A small network was trained on made-up records. Each row is its average activation on records with the value named, seen along a few directions.
Values that are neighbours, or in one group, have similar rows; names and order tell nothing.
In the rows, 500 means zero.
Random noise pushes rows far along 4 fixed directions. That doesn't count. These rows show it; they differ only by the noise:
[551 510 654 469 493 438 595 501 418 520 593 576 433 467]
[284 458 513 552 481 435 549 529 453 454 454 511 483 576]
[420 561 533 568 482 580 565 483 424 426 531 407 422 607]
[491 445 527 521 488 371 596 465 497 514 551 590 488 468]
[709 568 505 547 481 553 688 303 524 474 688 454 444 510]
[639 647 510 617 497 674 496 510 392 433 606 335 337 567]


Values of F:
f1: [446 517 595 485 442 495 423 652 393 487 487 560 448 537]
f4: [585 725 650 399 452 947 573 354 459 408 542 219 383 648]
f7: [611 473 467 507 508 519 445 499 489 523 538 529 564 486]
f14: [422 437 378 642 494 285 430 577 577 488 460 573 522 471]
f6: [514 475 432 510 426 462 619 288 599 458 555 517 613 606]
f10: [416 561 595 368 502 708 496 480 417 410 491 310 464 579]
f9: [563 623 582 476 537 684 340 617 447 507 412 414 445 420]
f16: [538 536 757 340 537 626 570 535 415 499 510 564 488 434]
f12: [647 594 551 496 538 584 440 513 488 552 479 435 457 504]
f3: [650 443 755 366 566 341 405 704 393 655 513 733 512 373]
f8: [774 495 382 617 453 459 436 520 499 556 602 588 422 332]
f5: [156 259 321 425 505 292 796 242 748 540 348 600 786 521]
f2: [645 470 404 532 530 340 312 638 505 592 422 565 491 391]
f15: [733 500 489 349 573 589 532 344 587 602 609 489 507 351]
f13: [581 545 321 520 548 530 346 570 620 499 530 420 540 433]
f11: [735 566 694 424 518 411 425 657 365 573 643 623 398 416]
The values of F form a line.
Which values are neighbours of f10? Give them in the order they are listed.
Answer: f15, f13
Which values are neighbours of f7? Give them in the order they are listed.
Answer: f6, f3
Which values are neighbours of f16? Give them in the order they are listed.
Answer: f9, f5

Values of H:
h15: [623 561 841 396 529 439 441 808 260 598 602 623 259 274]
h12: [524 604 585 407 505 807 457 520 449 428 445 335 447 520]
h1: [650 616 465 607 440 594 601 420 584 542 489 467 423 455]
h4: [519 344 360 509 492 287 398 640 522 550 405 701 602 492]
h10: [682 234 454 367 538 218 364 563 595 706 387 738 590 142]
h14: [586 559 234 727 408 565 424 434 541 432 608 376 410 461]
h13: [456 581 620 476 466 619 756 461 469 452 408 444 517 563]
h9: [666 486 254 742 488 477 414 370 589 469 587 404 483 619]
h2: [489 440 175 591 548 431 368 555 602 492 400 419 585 612]
h7: [814 713 397 628 587 630 194 570 503 484 554 327 387 484]
h6: [424 561 567 437 589 656 339 613 481 513 466 358 450 485]
h16: [275 409 648 500 517 360 446 701 324 477 510 604 447 488]
h8: [762 612 357 631 521 687 450 418 463 488 610 338 432 647]
h5: [241 745 709 537 432 887 463 664 243 348 384 322 296 678]
h3: [473 461 347 605 467 396 537 398 519 428 605 454 578 561]
h11: [317 549 758 289 562 590 561 492 456 475 522 466 543 569]
The values of H form a line.
A walk along H starts at h10 and steps to its neighbour h12. Put h14, h13, h9, h5, h3 in the order it reaches them.
Answer: h9, h3, h14, h5, h13
Which values are neighbours of h4? Give them in the order they are listed.
Answer: h2, h8
Which values are neighbours of h11? Give them in the order they are listed.
Answer: h7, h6
